A small network was shown many inputs. Here are its activations along a few directions, one row for each input.
Each table varies a few parts of the input and shows all the possible inputs, shuffled.
A made-up example of a description, with smaller parts first: line(6) and (point or line(9) or (values(2) and ring(5))).
Shared parts are said once, and a part with two or three values counts as separate values.

Table:
x1: [ -4  -9  14  17   1  16  10   8  42  46   7 -11]
x2: [  7  22   3   2 -10  -3  -2 -11 -70 -32 -13   1]
x3: [ 47   0 -14 -14 -37 -11   9 -19 -17 -12  -5  15]
x4: [ 17   6   5  13 -17  -3  -9 -24 -69 -26   1  19]
x5: [  0  14  -2 -22 -25  32 -26 -12 -37 -56 -25  11]
x6: [-68   5  -2  27  17  20 -23  17 -14  17 -13 -11]
x7: [-19 -24  -1  -3   7  -6  19  28  56  29   2  -3]
x8: [ 32  -2  -4 -38  -3 -14   5   2   9 -46  24   1]
x9: [ 24  33 -14 -33  50 -30  30 -21  -4 -34  21  -4]
x10: [ 51  21   3 -22   2 -10   1  -7   9 -31  11  15]
x11: [-43 -12   3  39  12   9 -10  15 -29  35 -14 -16]
x12: [ -4 -12  14   0  17   2  -3  17  45  42   5   0]
x13: [-51 -22   0  12  -5  41 -35  15   5  10 -31  -7]
x14: [-18  39  -3  -7  -3   8 -15  -7 -55 -48  -9   8]
x15: [-22 -35   5 -12  12  -5   3  27  45  23  17 -13]
x16: [ 35   7 -11 -25  -6 -15  21   3  19 -43   7  11]
x17: [ 53  26   6 -10 -14   7  13 -17   2 -25  13   2]
x18: [ -7 -32  -7  13 -19   1   4   7  22  57  -7   4]
x19: [ 43  17   1  -4 -32 -19   3 -28  -2 -26   1   4]
x20: [-14 -16   7  23 -16  -7   0  -2  37  45  -2  -7]
x21: [-28   1  -8  -2  68 -20  23   5  37  33  14 -21]
x22: [-32 -27   5  46   1   8 -17   4 -30  42  -3   2]
Q: Describe the family of inputs behind these rows.
A: values(2) and (point or line(4) or line(6))

Table:
x23: [ 65  21   3 -12  -3 -29  24 -19 -29 -39  24  12]
x24: [-48 -32 -10   3  27  -7   0  25  29  20  -3 -12]
x25: [-20 -40  -2  -4  -2  -4   8  30  50  38  12  -2]
x26: [  3  15  -5  18 -36  -1 -17 -27 -68 -21 -17  12]
x27: [  5  -4 -11   0 -48  12 -21  -9 -44 -38 -25  18]
x28: [ -3 -25 -11  -3  21 -23  23   6  56  47   8 -14]
x29: [ 5 19 13 26  3 16  6 -7 18 19  1 -8]
x30: [ 29  33  -3 -50   1  -7   9  -3  21 -64  10   2]
x31: [  0 -31  -7   1   9  -9  18  11  49  57   8  -1]
x32: [ 40  -2  -6 -27  -7 -10  -2  -6 -32 -60  12  19]
x33: [-21  -7  -4  17  33 -24  25  11  30  40  11 -18]
x34: [  8  34 -10 -38  21   5  -4  -3  -7 -68  -2   6]
x35: [-31  -2  18  36   3  13 -23   1  -8  42  -8  -4]
x36: [-23  15  13  27   9  22 -17 -12  -8  16  -4  -9]
x37: [-29 -22  11  19  -9  25 -27  21  17  26 -16   2]
x38: [-45 -17   2  24  26  -5  -3   9   0  46   5  -5]
x39: [-21  -5   6   9  -3  34 -20   8  15  -1 -12  -3]
x40: [ 49  42  -7 -44  14 -11  19 -25  20 -44   5   5]
x41: [-50 -11  -2  21  39 -17   3   5   5  36   5 -19]
x42: [-35   4   8  16   8  35 -17   5 -16   7 -13 -12]
x43: [ 36  18  -1  -8   4 -22   0 -24 -57 -42  21  11]
x44: [ 61  -4   0 -37 -27 -23  12  -6  -6 -53  24  14]
x45: [  1  -8  13  -1 -21  22  -8   8  42   7   2  -7]
x46: [-1  2 16 33 -2  7  0  7 18 46 -1 -4]
x47: [-15 -12   0  20  21 -11  20  15  25  49  10  -5]
x48: [-62 -22  -7  10  38  -4   3  22  -3  28  -5 -22]
x49: [ 21   0   8   5 -10  17   3 -12  41  27  -2  -4]
x50: [ 15 -16  10  12 -15   7  -3   2  42  53  -4   1]
x51: [ -8   6 -10   7 -37  14 -17 -11 -76 -30 -28   7]
x52: [-43 -37  -6   7  16   7  -5  29  24  30  -3   2]
x53: [ 25   8  -5 -19   3  -9   0  -8 -64 -51   9   8]
x54: [ 31  20  -3  15 -42  -6   4 -22 -42 -20 -13  13]
x55: [-25 -34  -5  -8  10 -18  12  25  57  28  12 -15]
x56: [-43 -12  12  25   2  27 -23  18 -16  34 -18  -8]
x57: [ -6  45  -9 -30  31   5  -2  -5 -38 -60  -5  -4]
x58: [  5  54  -4 -19  32  -8  -2 -21 -30 -51   7  -1]
x59: [ 27  -5  -4 -11 -66   1  -8  -9 -18 -33 -13  17]
x60: [ -5 -25  15   7 -27  14 -14  21  43  34  -1  -1]
x61: [-57 -28  -4  13  26   9  -2  25  -9  39  -6  -8]
x62: [ 32  58  -2 -23  26 -13  23 -18  -4 -49   9   1]
x63: [ 81   5  -3 -31 -15 -26  21 -27  -7 -33  19  16]
x64: [ 47   3  -8  -5 -55  -4   3 -31 -18 -14 -18  20]
Q: Describe the family of inputs behind these rows.
A: ring(6) and (values(3) or line(4))
Q: The inputs of x46 and x56 match in every part but the ring(6) part. If x47 is changed in the same way as x46 into x56, which row does it become?
A: x61
Q: The inputs of x63 and x23 match in every part but the ring(6) part. If x49 is changed in the same way as x63 into x23, which row does it become?
A: x29
Q: Start at x30 and move only the ring(6) part, one step at a time. The first step leads to x40. Which rows follow, in order?
A: x62, x58, x57, x34
Q: Which other rows does x55 become when the line(4) part takes its other values? List them by row number.
A: x25, x45, x60
Q: Start at x48 and move only the ring(6) part, one step at a time. The first step leads to x41. Which rows follow, in order?
A: x33, x28, x55, x24

Table:
x65: [ 91  50  -4 -42 -21 -13  17 -32 -12 -74  12  17]
x66: [-41   0   1  21   7  16 -43  -8 -95 -26 -14   6]
x67: [-23 -45   0  -4  -1  10  -2  33  69  41   2  -5]
x68: [-50 -14   1   0  35  18  -5  24  51  35  -3 -18]
x69: [ -8 -46   7  24  -9 -13   9  19  48  69  10  -7]
x70: [-38  28  12  26 -39  18 -34   5 -78 -58 -17   1]
x71: [ 62  26 -21 -57  23 -40  32 -14 -26 -78  23  19]
x72: [ 68  25 -12 -55  -2 -38  26 -23 -24 -76  27  11]
x73: [-39 -29   0  -5  21  18  -4  30  60  35  -2 -11]
x74: [-47   1   4  30  40  -1   7  12  29  60   0 -23]
x75: [ -8 -49   5   4 -15  -6   5  26  63  56   7  -3]
x76: [-28   5 -23  17 -52  21 -26 -24 -87 -21 -56  13]
x77: [-17 -33   5  34   9 -14  14  12  35  71  10 -10]
x78: [-52   3   4  16  48  10   3  16  37  45  -6 -22]
x79: [ -9   3  15  32 -23  52 -40  -9 -88  -3 -27  12]
x80: [ 77  35  -7 -43 -13 -25  24 -30 -13 -83  20  10]
x81: [-34 -16   4  36  23  -8  12   9  28  72   8 -13]
x82: [ 95  55   7 -34 -34  -4   6 -46   2 -66   7  22]
Q: Describe the family of inputs behind these rows.
A: values(4) or line(5) or ring(9)

Table:
x83: [ 55 -17  14   1  -6 -24  17 -12  39  26  34   2]
x84: [ 24  14  -6 -43  12  -8   3   0   1 -68  15   7]
x85: [-61 -35  14  36  10  17 -14  32  28  65  -1 -11]
x86: [-72 -29   7  46 -16  38 -37  14   8  60 -38 -13]
x87: [-54 -32  14  29  32   2  -2  37  37  68   6 -16]
x88: [ 30   7  -4   0 -47 -22  24  -8  29  -7  -1   0]
x89: [ 19  43  -1  -5  -1   0  -2 -26 -57 -45  -3   4]
x90: [ 19  47   0 -16  16  -3   3 -19 -31 -49   4  -3]
x91: [ 39   3 -15 -32  -1 -24  23 -10  53   5   4  11]
x92: [ 46  -9  12  -7 -29  30   0   0  38  18  -4  10]
x93: [ 36   1  -9  -6 -45  -3 -12 -20 -79 -52 -13  26]
x94: [ 29  11  -6 -35 -12  -7  -2  -7 -25 -62   6   9]
x95: [-69 -31   9  43  -5  29 -27  25  19  62 -14 -11]
x96: [ 15  50   1 -25  37  -4   8 -12  -4 -56  12  -4]
x97: [-51 -35  -4  19  52 -14  17  37  45  67  15 -21]
x98: [ 31   6  -7 -23 -30  -5  -5 -13 -51 -57  -1  15]
x99: [ 23  37  -2  12 -15   3 -10 -34 -85 -39 -14  17]
x100: [-59 -30 -16   7  49  -3  17  15  35  64  -7 -22]
Q: Describe the family of inputs behind these rows.
A: values(4) or line(6) or (values(2) and line(4))
Q: Which other rows does x84 become when the line(4) part takes its other values? List them by row number.
A: x93, x94, x98
Q: Start at x100 and move only the line(6) part, one step at a time. The first step leads to x97. Which rows follow, in order?
A: x87, x85, x95, x86

Table:
x101: [ 17  32  -7 -27   4  -6  -3 -15 -38 -70   1   8]
x102: [ 28  32  -7 -18   3  -4   0 -23 -45 -51   2   9]
x103: [-42 -33   3  30   2   7 -10  20   8  53  -8  -7]
x104: [ 34  16  -5 -13 -26  -6  -3 -21 -56 -51  -2  16]
x105: [-33 -30  10  20  -1  19 -12  20  32  50  -5  -6]
x106: [-45 -17   7  35  14   8  -5  17  16  54  -3 -11]
x107: [ 44  17   2 -17 -28   5  -7 -15 -27 -50  -1  14]
x108: [-39 -26   2  27  -8  12 -11  14  25  55 -15  -7]
x109: [-59 -16   0  14  29  11  -5  27  20  36  -5 -18]
x110: [ 38  23  -5 -13 -36   3  -2 -24 -38 -50 -11  15]
x111: [ -3 -33   1  -3  26 -19  27  21  94  59  23 -15]
x112: [-50 -18   3  24  30  11  -4  17  15  52  -8 -14]
x113: [ 33  31   2  -9 -12  -7  -1 -23 -45 -47   3   7]
x114: [ 77  22  -7 -50   5 -34  37 -14  38 -40  28  10]
Q: The inputs of x113 and x106 match in every part but one. If x102 is changed in the same way as x113 into x106, which row does it become?
A: x112
Q: Describe the family of inputs behind these rows.
A: values(2) and (point or line(6))

Table:
x115: [-23  28  -4  14  64   0  21  -8 -25  26   4 -17]
x116: [  8 -52   1 -15  -2 -12   9  22  64  37  23  -6]
x117: [-44 -47   0  22 -38  16 -29  32 -18  31 -16   7]
x118: [ 43  27  18 -28 -16  37 -25 -18 -25 -42  -2  16]
x119: [ 27  16 -20 -22 -27 -40  27 -21 -19 -33  -5   9]
x120: [ 30  21  -5 -16 -15 -45  24 -14 -23 -42  11  -4]
x121: [-24 -23 -18 -15  49 -11  13  22 -30  -4   9  -8]
x122: [ 39  29  24 -11  -6  22 -16 -12 -28 -54  16  10]
x123: [ -9 -66  10  11 -37  10  -4  30  39  45   0   7]
x124: [ 34  27  19  -1   0  -9  -3  -7 -27 -57  26   4]
x125: [  6  19   2   5  56 -23  24  -8  37  44  17  -4]
x126: [  4 -33  -7 -23  43 -29  17  19  33  13  23   4]
x127: [ 10  -2   8  19  11  -7  16  -6  71  68  16 -18]
x128: [ 41  13 -17 -23 -35   8  -2 -27 -11 -37 -27  12]
x129: [-60 -35 -11  12  10   2 -28  10 -52   1 -12  -2]
x130: [ 31  27   0  -4  -3 -25   9  -4 -27 -48  29   5]
x131: [ 31  13 -29 -24 -36 -12  19 -29 -14 -36 -15  20]
x132: [-88  18  -3 -34  38  40 -17  45  87 -28 -20 -28]
x133: [ -3 -17  19  48 -24  18   4   3  46  73  -9  -8]
x134: [ 47  20  -5 -22 -30  26 -17 -18 -15 -40 -24  18]
x135: [-58  13   3  46  23  11 -19 -16 -47  27 -19 -13]
x136: [-41   2  15  60 -25  23 -21   5 -15  57 -26  -7]
Q: Describe the family of inputs behind these rows.
A: point or ring(9) or (values(2) and ring(6))
Q: List by row number the other inputs of the same sort as x118.
A: x119, x120, x122, x124, x128, x130, x131, x134

Table:
x137: [ 20  21   2   7 -40  20 -23 -23 -63 -38 -21  17]
x138: [ 32  10  -9 -33   1 -18  17  -4  11 -39  11   6]
x139: [-22   0   1  25  -2   6 -11  -4 -48   8 -10  -1]
x140: [-52 -14   7  25   9  22 -23  17 -14  20 -11  -8]
x141: [-70  -7   2  30  28  15 -11  19   6  44 -14 -18]
x142: [  4  -1   2 -19  34  -8  13  12  36   2  19  -7]
x143: [ 64  36  -1 -32 -20 -12  11 -26 -14 -64  10  12]
x144: [ 31 -54  11  21 -62   4   5   9  73  76  -1   8]
x145: [-16   1  -6 -14  53 -15  23  11  54  22  15 -16]
x146: [-18  -6  -4   5 -22  12 -20  -2 -42 -16 -18   6]
x147: [ 26  12  -4 -14  21 -28  21 -10   1 -13  20   1]
Q: Describe the family of inputs behind these rows.
A: point or (values(2) and line(5))
Q: Which other rows does x143 become when the line(5) part takes its other values? List them by row number.
A: x138, x142, x145, x147
Q: Which other rows does x143 become when the values(2) part takes its other values? List them by row number.
A: x137
